Each row below holds a small network's activations on one input, seen along a few directions.
In each table, some parts of the input vary, and every possible input appears once, in random order.
A made-up example of a description, with smaller parts first: one of 2 separate values, together with either a single point or one of 9 places along a line or (one of 4 places along a line, together with one of 5 places around a ring).
Shared parts are said once, and a part with two or three values counts as separate values.

Table:
r1: [-30.5  35.8  10.3 -10.4 -21.6  -1.0 -27.4  23.8  -2.7 -51.5 -22.0   4.1
 -38.2  11.5]
r2: [ 50.1 -19.1  19.8  30.0  -6.0 -28.1   9.5 -15.3  18.0 -11.1 -28.1  24.1
  47.5  14.4]
r3: [-62.7  41.6 -23.5 -66.2  15.4  21.3 -33.0 -13.3   7.7  16.2  33.6 -42.9
 -18.2   7.8]
r4: [ 31.1   7.5  57.7 -12.5 -40.9 -29.3  23.1  34.6  -8.5 -29.0 -77.9 -15.0
 -24.2  26.4]
r5: [ 29.9  -4.8  55.0 -10.0 -56.7 -39.2  25.9  45.1 -19.9 -42.3 -44.0  -1.4
 -19.9  35.8]
r6: [  1.8  -5.6 -25.6  -9.9  27.7  26.7 -34.9 -26.1 -12.4  37.5  31.4  25.6
   4.8 -42.8]
r7: [ 36.6 -43.1 -22.6  34.0   9.7   2.6 -28.6 -39.3 -22.4  48.5   1.5  21.5
  44.3 -35.7]
r8: [ 29.1 -41.6  -9.4  20.5  18.9   9.7 -15.8 -25.9  -1.8  60.4  -5.0  -1.8
  57.0 -44.4]
r9: [-12.2 -13.1 -20.7 -15.2  36.7  34.1 -34.1  -5.8  10.5  55.4  23.1  -9.0
  15.8 -35.5]
r10: [ 57.8 -18.9  27.1  42.4 -24.4 -31.1   9.2   4.7  -9.9  -7.8  -5.3   5.8
  53.1   1.3]
r11: [-53.5  34.5 -38.3 -71.7  10.8  13.0 -26.9 -22.5  22.6   4.7  49.9 -12.2
 -29.6  26.5]
r12: [ 27.2   2.9  58.0  -3.3 -39.7 -28.6  13.8  17.8 -29.5 -44.9 -67.7   9.9
 -39.7  31.0]
r13: [ -0.5 -21.2 -22.3 -16.2  20.9  15.4 -19.1   1.2  -6.7  38.1  57.8  12.5
  22.2 -35.9]
r14: [ 34.6  -5.2  61.6 -18.5 -27.0 -35.7  26.5  20.1   9.2 -48.8 -55.4   9.4
 -26.1  49.9]
r15: [-20.6  16.8  -8.0  63.0  19.8  24.9  57.3 -18.3 -10.5 -15.6   7.3  -0.6
 -37.9 -15.4]
r16: [-12.2 -18.1 -35.4 -23.6  17.3  27.5 -18.7 -21.5  27.7  47.9  35.6  27.7
   8.7 -22.4]
r17: [ 33.4 -53.7 -25.7  12.4  20.4  -4.5  -8.7 -37.3  10.6  44.9   7.7  27.1
  53.8 -23.9]
r18: [-10.2   3.3 -25.1  51.9  27.4   5.0  70.3  -5.3  19.3 -11.1  15.0  -1.9
 -34.2   6.0]
r19: [-21.7  24.5  -8.1 -32.4  -5.7  -5.3 -13.5  37.6  28.2 -49.8 -13.5   2.1
 -35.8  37.1]
r20: [-70.7  30.7 -35.2 -64.2 -13.1   7.6 -27.7  -1.1  -7.7   8.2  58.9 -21.4
 -16.5  11.7]
r21: [ 45.5 -13.9  34.5  35.1   5.3 -20.3   3.7  -1.0   1.7  -0.2 -42.6  -9.4
  54.1   2.3]
r22: [-22.1  27.0   3.8 -31.8 -19.0   1.1  -9.6  53.6   0.2 -52.2   5.5  -7.5
 -30.1  21.8]
r23: [ 43.4  -9.5  33.6  48.4  -9.1 -18.9  -6.8 -16.8 -18.0  -2.4 -35.9  22.4
  44.1  10.7]
r24: [ 30.6 -54.7 -10.5  21.5   4.1   2.1  -9.0 -20.4 -13.6  43.3  29.1  11.3
  65.0 -35.1]
r25: [ -9.7   6.1 -14.1  56.3   8.9  16.8  72.7   9.4  -5.9 -14.1  34.8 -15.5
 -23.8  -9.3]
r26: [-35.2  36.3   2.4 -33.9  -8.0   1.3 -15.9  47.2  15.5 -35.4 -33.1 -19.8
 -33.1  11.1]
r27: [-62.2  42.5 -29.3 -44.9  -2.3  13.7 -52.2 -27.4  -7.5  12.6  44.5 -18.4
 -38.0  13.5]
r28: [-27.1  13.1 -10.0  49.3  30.3  19.4  69.9   2.4   5.7  -1.7  -5.2 -26.6
 -25.2 -18.1]
Describe the family of inputs behind these rows.
Answer: one of 4 separate values, together with either a single point or one of 6 places around a ring
The inputs of r18 and r25 match in every part but the choice among 4 separate values. If r11 is changed in the same way as r18 into r25, which row does it become?
Answer: r20
List by row number the other rows that have the choice among 4 separate values in common with r6.
Answer: r1, r7, r12, r15, r23, r27
Which other rows does r8 become when the place on the ring of 6 takes its other values? List them by row number.
Answer: r3, r4, r9, r21, r26

Table:
r29: [-50.0   3.2 -61.9  19.9  54.4  36.1  14.3 -46.9  12.9  46.5  73.0 -10.7
  -2.3 -31.7]
r30: [ 55.4 -18.1  22.7  29.3  11.5  -1.5   7.3  -8.8  15.2  11.7 -38.1   0.1
  31.4 -23.2]
r31: [ -8.0  21.8   6.0  -0.1   4.9  -0.9  49.3  31.8  27.9 -26.0 -37.3 -28.4
 -26.5  27.5]
r32: [ -9.3   1.3   5.6 -61.9  -7.8  11.0 -32.0   9.0  32.9  12.6  -6.9  -4.3
  21.6  -5.8]
r33: [ 21.6  -9.9  26.1  39.2  13.8  -4.4  68.5   9.2   8.3 -25.2 -51.0  -3.7
  -6.9  -4.1]
r34: [ -9.2  -0.2   4.6 -53.7 -22.9  -5.3 -37.0  -9.5  15.9   6.0  13.4   0.8
  18.4   7.9]
r35: [-39.9  41.0   3.7 -32.6 -33.0   2.9 -35.5  27.7 -13.9 -32.8  -7.9 -14.2
 -45.4  20.0]
r36: [-37.5  39.6   8.2 -36.1 -20.3  -3.5 -37.0  19.3  -5.0 -43.0  -0.9   0.2
 -51.6  29.3]
r37: [ -5.3  21.0  24.7  12.7 -22.2  -7.8  37.2  36.6 -18.0 -33.5   0.0 -14.3
 -30.0  19.5]
r38: [ -1.7   9.8  11.6  17.1 -17.0 -15.6  32.6  29.3  -1.2 -38.1  -4.3 -11.7
 -42.5  27.2]
r39: [ 27.2 -22.8   1.9 -34.2  13.3   9.8 -39.1 -12.0  11.0  39.2 -24.4  10.1
  56.7  -6.0]
r40: [-41.1   4.6 -62.2  11.1  69.0  55.1  20.7 -32.1  25.9  46.1  58.7 -17.0
   2.5 -44.0]
r41: [-50.6  -5.6 -65.1  24.8  53.0  37.4   7.2 -31.1  -1.4  38.9  80.6   7.3
  -6.4 -34.9]
r42: [ 40.2 -25.7   9.5  40.2   1.5 -22.0  -0.5  -1.4  -6.1   5.0 -19.8  31.0
  26.2  -5.3]
r43: [ 22.4  -5.2  25.0  48.6  -0.5 -14.8  62.0   1.9   6.1 -34.0 -25.2  -0.9
  -2.0  20.6]
r44: [-10.5  23.4  22.2   1.1  -2.0 -21.9  46.7  11.5   2.9 -26.0 -13.7 -10.3
 -35.0  26.2]
r45: [ 39.2 -19.1   5.3  46.5 -13.8 -14.2  -5.3  -1.8 -26.0   6.6 -21.9  10.1
  40.5  -6.3]
r46: [ 17.1 -13.9  24.6  53.5   1.1 -27.8  53.7  11.0 -19.1 -36.7 -21.6  13.6
 -17.0   7.6]
r47: [ 47.0 -14.7   9.8  33.2  -3.1 -11.6  10.2 -24.8  -0.8   5.5 -28.5  17.0
  39.2  -2.5]
r48: [-15.4  -5.7 -14.6 -50.1 -28.8 -13.2 -39.5  10.6 -15.1  17.4  14.2   1.6
   6.3  -7.8]
r49: [ 24.6  -9.4  30.0  59.9 -17.9 -10.6  47.7  18.7 -25.7 -34.4 -16.4  -9.6
  -4.0   3.0]
r50: [-32.4  49.1   4.7 -57.8   3.4  12.5 -16.8  13.6  15.4 -31.5 -31.1 -16.5
 -43.2  19.3]
r51: [-52.9   1.6 -66.9  27.9  43.3  37.5   6.5 -22.9 -12.2  46.7  76.5 -13.6
   0.1 -41.1]
r52: [  1.7  -8.4  -3.6 -45.3 -23.0 -12.9 -47.3   7.7   2.3  -0.4  27.0  13.0
   3.9   1.2]
r53: [ 35.4 -35.7   6.1 -11.6 -10.1 -11.4 -59.0 -13.0 -12.7  30.2  12.9  22.7
  36.4  -8.5]
r54: [ 32.1 -31.8   2.2 -24.5  -4.8  -7.4 -40.4 -30.3  -1.1  44.6  -3.0  22.8
  36.2  -7.8]
r55: [ 27.8 -33.4   7.1 -11.4 -22.1  -0.8 -54.6  -6.4 -27.1  38.4   4.4  14.9
  45.2 -12.6]
r56: [-27.9  43.0  12.6 -45.5 -19.9   5.2 -20.0   3.2   8.7 -33.9  -8.5 -10.0
 -51.7  32.2]
The inputs of r52 and r34 match in every part but one. If r53 is changed in the same way as r52 into r34, which row does it become?
Answer: r54
Describe the family of inputs behind these rows.
Answer: one of 4 places along a line, together with either a single point or one of 6 places around a ring
List by row number the other rows that have the place on the line of 4 in common with r49.
Answer: r35, r37, r45, r48, r51, r55
A walk changes only the place on the line of 4. It starts at r45 and steps to r42. List the rest of the walk in order.
Answer: r47, r30

Table:
r57: [-24.1  41.1  17.1 -58.0   4.1   6.2  12.6   9.4  33.6 -23.6 -37.8 -31.4
 -32.0  20.3]
r58: [-29.6  -9.8 -34.4  10.9  29.3  19.1 -13.2 -19.8  -6.4  39.2  50.3   8.9
   4.0 -24.5]
r59: [ 46.5 -17.0  36.4  16.0  24.1  -3.1  29.8  -6.7  29.6   0.5 -59.0  -5.1
  30.9  -1.0]
r60: [-12.7 -15.6 -32.0 -14.8  15.4  25.4 -42.1 -11.7  -7.8  35.1  44.2  15.0
  19.3 -26.5]
r61: [-15.2  25.8  13.1 -54.1 -39.5 -30.3 -47.6  22.6 -14.9 -31.8 -17.5  -6.3
 -13.6  31.7]
r62: [ 30.2 -19.5  13.3  78.0  11.1   3.2  63.5   7.9  -4.5 -16.4  -6.1   5.9
   1.1   0.7]
r63: [-22.0  35.9  11.6 -34.0 -36.1  -7.4 -18.4  24.7 -10.8 -33.5  -7.0  -8.8
 -36.2  14.7]
r64: [ 45.8 -23.6  29.5  38.6 -19.3 -18.1   6.9  18.9  -5.7   2.1 -27.8  21.6
  31.5   0.6]
r65: [ -8.2   5.0 -23.6 -36.0  49.6  25.9 -15.3 -44.3  20.3  42.1  12.6 -17.3
  19.6 -38.6]
r66: [ 59.5 -28.8  31.1  16.5 -29.0 -41.2 -23.6   7.1 -19.1   1.5 -39.6  17.6
  49.4   9.0]
r67: [-33.7  -6.8 -46.6  29.2  34.6  36.9  17.7 -27.4   4.4  23.7  63.0  -1.9
  -3.2 -22.6]
r68: [-39.1  31.4   6.8 -12.5 -22.3  -0.8  13.1  23.9  -2.6 -29.1  -1.9 -11.6
 -52.6  25.5]
r69: [  0.9 -23.5 -26.2 -38.7  -4.0   1.1 -67.4 -16.3  -9.3  44.2  32.4   7.8
  36.4 -15.2]
r70: [-38.4  32.6  -9.8   1.0 -10.9  -0.4  48.6  12.5  -0.3 -47.4  17.7 -16.1
 -63.7  20.8]
r71: [ 40.1 -27.0  13.8  57.9  -7.0 -16.5  35.3  -0.8  -6.7  -6.6 -23.4  21.6
   9.0   5.0]
The inputs of r57 and r59 match in every part but one. If r61 is changed in the same way as r57 into r59, which row does it become?
Answer: r66
Describe the family of inputs behind these rows.
Answer: one of 3 separate values, together with either a single point or one of 4 places along a line
A walk changes only the place on the line of 4. It starts at r61 and steps to r63. List the rest of the walk in order.
Answer: r68, r70
